[152 119 149 135 151 107 111] => 135

[[106 114 144 125 148 126 138]
 [107 125 138 132 126 123 144]
 [128 136 127 122 129 132 130]] => 122

[119 120 121 130 150 158] => 121

[139  99 112 146] => 139

[[122 128 124 118]
 [136 121 118 156]
 [134 120 139 131]] => 134

[113 147 124 146 106] => 147

[120 121 123 108 103] => 121
---
132,128,123,124,119
106,107,141,140,141
112,129,125,122,141
-> 107

129,157,130,137
137,105,141,120
-> 157

111,133,145,149,130,129
144,138,113,115,150,105
-> 133

115,141,139,140,103,133
125,103,117,105,146,150
-> 141

122,123,118,122,121,118
123,117,126,125,129,126
121,106,120,111,120,120
-> 117

146,113,100,122,138
112,145,117,151,124
-> 113

152,127,122,127,136,157
148,133,129,133,130,127
133,122,139,122,136,129
-> 133

126,131,114,118,109
130,136,109,123,107
128,137,109,123,105
-> 136

138,106,108,118,107
111,131,124,120,125
113,156,155,130,157
-> 131

150,149,142,147,146,109
115,132,127,142,131,128
123,133,149,150,149,108
-> 132
---
[[117 128 121 136 131]
 [119 117 131 135 145]
 [137 116 142 119 149]] → 119

[[123 131 110 128 133 133]
 [132 133 112 137 150 145]] → 123

[[115 122 149 105 140 122 118]
 [112 117 127 128 128 128 107]
 [139 114 104 148 115 109 138]] → 112

[[113 105 103 117 119 154 154]
 [130 142 154 157 144 118 118]
 [142 157 149 124 139 110 110]] → 130

[[103 120 114 111]
 [104 127 122 120]] → 103

[[127 110 113 133]
 [138 129 143 123]
 [113 119  99 138]] → 138

[[123 117 154 131 103]
 [114 101 133 106 100]
 [111 101 136 106 103]] → 114
---
[ 98 136 139 152 122 114] -> 114
[128 147 131 131 155] -> 155
[127 109 120 107 116 100] -> 100
[104 120 131 131 119] -> 119
[130 122 107 123 126 155 138] -> 138
[126 113 156 135] -> 135
[129 119 122 157 139 135] -> 135
[106 109 139 118 150 107 116] -> 116
[114 129 130 157] -> 157
---
[[127, 139, 118, 110, 131, 118],
 [112, 155, 122, 122, 111, 111]] ⇒ 118, 112

[[155, 132, 106, 119, 141, 121, 128],
 [152, 140, 114, 113, 122, 119, 114],
 [130, 128, 102, 139, 138, 127, 152]] ⇒ 128, 130

[131, 130, 131, 104, 119, 105] ⇒ 105, 131

[149, 111, 151, 139, 153] ⇒ 153, 149

[112, 134, 138, 133, 106, 129, 109] ⇒ 109, 112

[130, 143, 123, 137, 151] ⇒ 151, 130

[156, 150, 118, 122, 139, 109] ⇒ 109, 156
---
Q:
[[139 118 144 141 143 112 116]
 [121 135 118 122 116 153 134]]
A: 139, 134

Q:
[[109 119 121 126]
 [114 132 101 120]]
A: 109, 120

Q:
[[139 130 125 122 125]
 [112 103 105 104 104]]
A: 139, 104

Q: [103 156 144 145 125 149 134]
A: 103, 134

Q:
[[137 136 121 121]
 [110 109 116 153]
 [102  99 122 123]]
A: 137, 123

Q: [132 149 133 136 119]
A: 132, 119

Q: [135 103 126 106 143 156]
A: 135, 156
---
[[149 155 114 121 112 121  99]
 [112 136 128 113  99 123 135]
 [146 157 154 138 117 130 111]] ==> 111

[[119 117 143 130]
 [117 115 146 125]
 [137 143 106 124]] ==> 124

[[119 115 116 140 126 126]
 [109 106 109 150 108 149]
 [122 119 113 145 120 127]] ==> 127

[[130 117 138 142]
 [127 136 117 115]
 [104 103 152 152]] ==> 152

[[140 114 151 110]
 [118 115 121 121]
 [115 118 136 113]] ==> 113

[[133 120 126 123 144 143]
 [144 130 124 116 105 147]
 [139 134 123 122 125 141]] ==> 141

[[104 108 151 106 149 148]
 [105 151 151 105 104 104]
 [135 151 121 105 105 104]] ==> 104
---
array([115, 123, 130, 133, 117, 111, 103]) yields 115, 103

array([132, 119, 128, 145, 126, 106]) yields 132, 106

array([110, 133, 157, 136]) yields 110, 136

array([141, 106, 147, 136, 150, 151]) yields 141, 151

array([141, 104, 115, 148, 124, 110]) yields 141, 110

array([[124, 126, 137, 130, 128],
       [138, 115, 151, 131, 135]]) yields 124, 135

array([137, 142, 103, 149, 114]) yields 137, 114

array([104, 150, 137, 143, 109]) yields 104, 109

array([130, 128, 153, 129]) yields 130, 129

array([[118, 142, 133, 132, 131, 137, 151],
       [135, 119, 125, 125, 119, 122, 116]]) yields 118, 116
